Each row below holds a small network's activations on one input, seen along a few directions.
Each table varies a few parts of the input and shows all the possible inputs, shuffled.
A made-up example of a description, with smaller parts first: values(3) and (point or ring(11) or (line(6) and ring(8))).
Shared parts are said once, and a part with two or three values counts as separate values.
(in the rows, 100 means zero)

Other details of the inputs shift rows strongly along two fixed directions, in all tables alike. That doesn't count.
To show where, the next rows are all for the same input, with only those details redrawn:
75  69  53  97  86  91  126  103  110  114  72  115  111  73
77  69  53  97  90  91  127  101  110  115  70  118  112  76
104  68  80  157  106  79  137  82  92  93  100  118  89  63
105  82  89  140  108  82  136  81  106  85  118  97  84  73
122  86  106  175  117  70  146  68  95  72  133  98  69  67
91  64  69  123  101  88  135  91  99  102  88  118  102  66
87  122  96  62  104  86  125  110  149  89  134  49  102  114
114  93  100  152  116  78  143  80  102  74  138  89  71  72

Table:
row 1: 120  88  114  130  103  101  104  79  68  79  113  117  81  104
row 2: 86  90  84  95  97  124  106  113  139  103  66  106  110  76
row 3: 148  101  135  161  112  80  105  66  49  76  140  103  75  87
row 4: 132  135  137  123  105  70  144  85  130  66  189  37  63  102
row 5: 121  81  112  170  127  102  141  72  109  60  100  116  75  62
row 6: 77  79  77  79  85  106  92  114  68  114  67  131  115  97
row 7: 89  133  111  52  105  110  57  118  120  115  84  84  120  129
row 8: 122  129  157  111  134  108  97  87  118  66  146  66  72  142
row 9: 75  93  83  79  103  112  69  114  93  110  58  129  121  105
row 10: 95  95  86  98  83  114  82  114  73  123  75  126  118  102
row 11: 86  82  73  107  106  114  106  103  135  124  67  115  116  75
row 12: 96  46  61  144  70  99  137  98  72  108  64  146  101  39
row 13: 92  140  111  47  112  108  51  118  131  115  93  66  114  139
row 14: 85  66  79  87  80  118  98  104  72  118  68  132  102  106
row 15: 86  138  105  48  84  105  72  129  106  117  101  76  119  129
row 16: 92  76  75  85  95  96  78  100  69  117  66  123  107  96
row 17: 101  87  76  88  89  108  67  111  74  134  62  122  116  96
row 18: 126  98  122  154  115  110  87  79  76  88  99  129  98  99
row 19: 96  131  131  63  100  126  72  111  134  109  110  78  106  146
row 20: 91  108  92  67  76  118  81  119  93  128  81  109  116  118
row 21: 91  144  121  66  127  92  117  106  178  74  139  33  92  124
row 22: 95  121  116  66  81  116  81  117  109  118  107  85  105  135
row 23: 131  88  140  172  130  103  103  65  73  72  118  123  73  99
row 24: 88  79  68  104  89  102  112  112  120  128  79  106  115  78
row 25: 97  161  143  36  130  94  68  113  142  77  129  38  96  157
row 26: 68  126  81  40  96  91  121  118  158  101  123  49  111  115
row 27: 149  142  169  122  134  67  101  76  91  42  178  52  62  127
row 28: 142  97  130  160  104  83  109  70  45  76  138  112  81  82
row 29: 94  146  110  41  92  99  69  127  115  117  105  63  113  138
row 30: 88  92  82  60  80  94  77  114  72  135  73  110  113  96
row 31: 95  73  96  95  72  112  98  102  64  126  90  122  103  95
row 32: 109  70  93  128  122  100  72  82  73  102  65  135  104  87
row 33: 87  99  83  86  95  120  62  113  94  121  62  130  127  103
row 34: 75  81  68  81  82  105  126  111  117  93  82  101  104  78
row 35: 87  96  80  68  72  110  114  123  136  109  84  96  114  86
row 36: 84  113  96  47  72  109  90  121  90  125  100  93  112  119
row 37: 77  122  102  51  109  115  73  118  122  98  85  89  114  135
row 38: 143  145  167  125  128  71  105  79  90  39  184  56  67  126
row 39: 81  95  86  61  72  105  91  122  72  126  81  116  117  98
row 40: 128  58  102  197  107  119  92  64  45  107  75  178  94  70
Question: Describe the family of inputs behind these rows.
Answer: ring(5) and (values(2) or line(6))
Question: The inputs of row 16 and row 32 match in every part but the ring(5) part. If row 6 is changed in the same way as row 16 into row 32, which row does it become?
Answer: row 37
Question: Which other rows does row 12 become when the values(2) part takes its other values? List them by row number.
Answer: row 4

Table:
row 41: 80  74  68  73  63  105  89  113  58  140  64  136  118  94
row 42: 120  133  130  113  123  79  127  89  147  69  157  44  80  106
row 43: 108  71  91  137  85  88  137  85  78  96  111  115  86  68
row 44: 115  80  103  125  91  87  107  83  40  92  108  126  85  94
row 45: 54  83  54  63  95  109  105  118  132  118  58  107  125  90
row 46: 131  145  156  102  126  89  75  87  98  77  150  62  81  138
row 47: 113  70  85  142  84  85  140  87  81  100  112  112  89  64
row 48: 116  168  153  43  90  86  94  111  117  77  177  25  82  157
row 49: 59  116  78  24  107  117  71  130  149  114  63  82  126  125
row 50: 78  70  64  69  59  107  89  113  50  134  61  141  118  94
row 51: 128  85  103  139  80  88  104  87  46  109  112  121  94  80
row 52: 66  72  58  88  117  113  82  107  106  112  35  136  122  89
row 53: 116  136  161  116  97  118  124  97  140  70  161  63  76  124
row 54: 62  82  59  53  68  101  118  121  111  130  75  105  119  91
row 55: 79  129  91  24  86  111  51  134  111  134  76  85  132  131
row 56: 110  77  84  157  111  90  127  86  108  97  96  113  98  58
row 57: 121  83  129  154  78  136  93  93  57  104  93  153  92  97
row 58: 116  72  84  144  82  85  139  89  82  101  110  112  92  58
row 59: 76  94  69  67  106  112  77  119  129  127  54  106  127  99
row 60: 50  107  63  24  89  109  104  131  156  116  73  78  125  110
row 61: 122  135  128  114  121  80  126  92  151  69  156  43  83  100
row 62: 49  97  58  12  65  99  117  132  123  117  78  86  119  107
row 63: 131  100  144  165  109  146  67  88  71  95  87  150  92  112
row 64: 110  80  102  143  136  99  100  78  93  75  83  124  88  84
row 65: 117  84  96  160  128  98  96  83  98  96  83  123  99  69
row 66: 131  91  112  144  105  98  75  86  53  105  92  128  98  87
row 67: 79  124  90  17  85  110  52  133  106  137  72  88  129  136
row 68: 101  70  86  131  95  83  141  84  76  84  109  116  85  74
row 69: 127  145  154  95  134  85  78  86  93  62  149  63  78  142
row 70: 109  168  150  61  138  97  86  107  172  64  153  21  87  150
row 71: 120  130  129  104  102  74  137  91  126  74  171  43  76  109
row 72: 104  75  89  151  114  94  127  83  105  92  96  116  91  69
row 73: 129  146  155  100  128  89  75  86  93  69  152  63  80  141
row 74: 125  139  140  117  143  87  95  87  141  70  143  51  83  118
row 75: 72  124  92  12  88  115  51  131  101  124  73  92  125  143
row 76: 113  74  85  145  86  84  137  88  84  102  112  112  93  60
row 77: 101  74  87  141  117  90  131  81  100  77  94  117  88  70
row 78: 79  125  90  25  88  109  53  130  108  134  76  86  128  135
row 79: 87  73  63  75  56  103  90  114  55  145  64  134  121  88
row 80: 99  74  86  143  121  89  130  82  102  78  94  116  89  73
row 81: 119  83  98  158  124  99  96  84  98  95  83  122  98  68
row 82: 57  74  51  51  64  104  117  121  101  125  67  113  121  85
row 83: 86  77  65  76  59  104  91  114  61  142  68  128  119  93
row 84: 102  69  87  137  90  87  139  83  76  91  111  117  87  71
row 85: 77  89  95  112  109  160  67  115  133  119  34  142  121  105
row 86: 126  90  118  139  110  100  76  80  51  99  94  130  92  97
row 87: 56  119  79  26  111  115  70  128  151  113  65  80  126  128
row 88: 106  74  89  149  111  95  128  83  105  91  96  116  91  67
row 89: 126  139  148  92  100  81  102  89  84  71  169  58  76  133
row 90: 76  119  81  9  52  104  80  138  102  141  87  82  127  122
row 91: 109  76  84  155  113  90  128  84  107  96  98  113  94  65
row 92: 117  80  103  123  87  88  107  85  38  91  107  126  85  94
row 93: 110  80  118  172  112  136  117  88  121  89  88  133  88  82
row 94: 122  90  116  131  118  96  79  80  49  85  93  130  88  103
row 95: 106  170  149  63  141  96  85  106  174  65  153  21  88  152
Question: The inputs of row 82 and row 75 match in every part but one. If row 68 is changed in the same way as row 82 into row 75, which row does it become?
Answer: row 69
Question: The inputs of row 77 and row 94 match in every part but one. If row 91 is changed in the same way as row 77 into row 94, which row does it become?
Answer: row 78
Question: Describe the family of inputs behind these rows.
Answer: ring(5) and (point or (values(2) and line(5)))
Question: List by row number the other rows that have the ring(5) part in common with row 87.
Answer: row 49, row 52, row 59, row 64, row 65, row 70, row 74, row 81, row 85, row 95
Question: Which other rows does row 44 become when the values(2) part takes its other values? List them by row number.
Answer: row 92
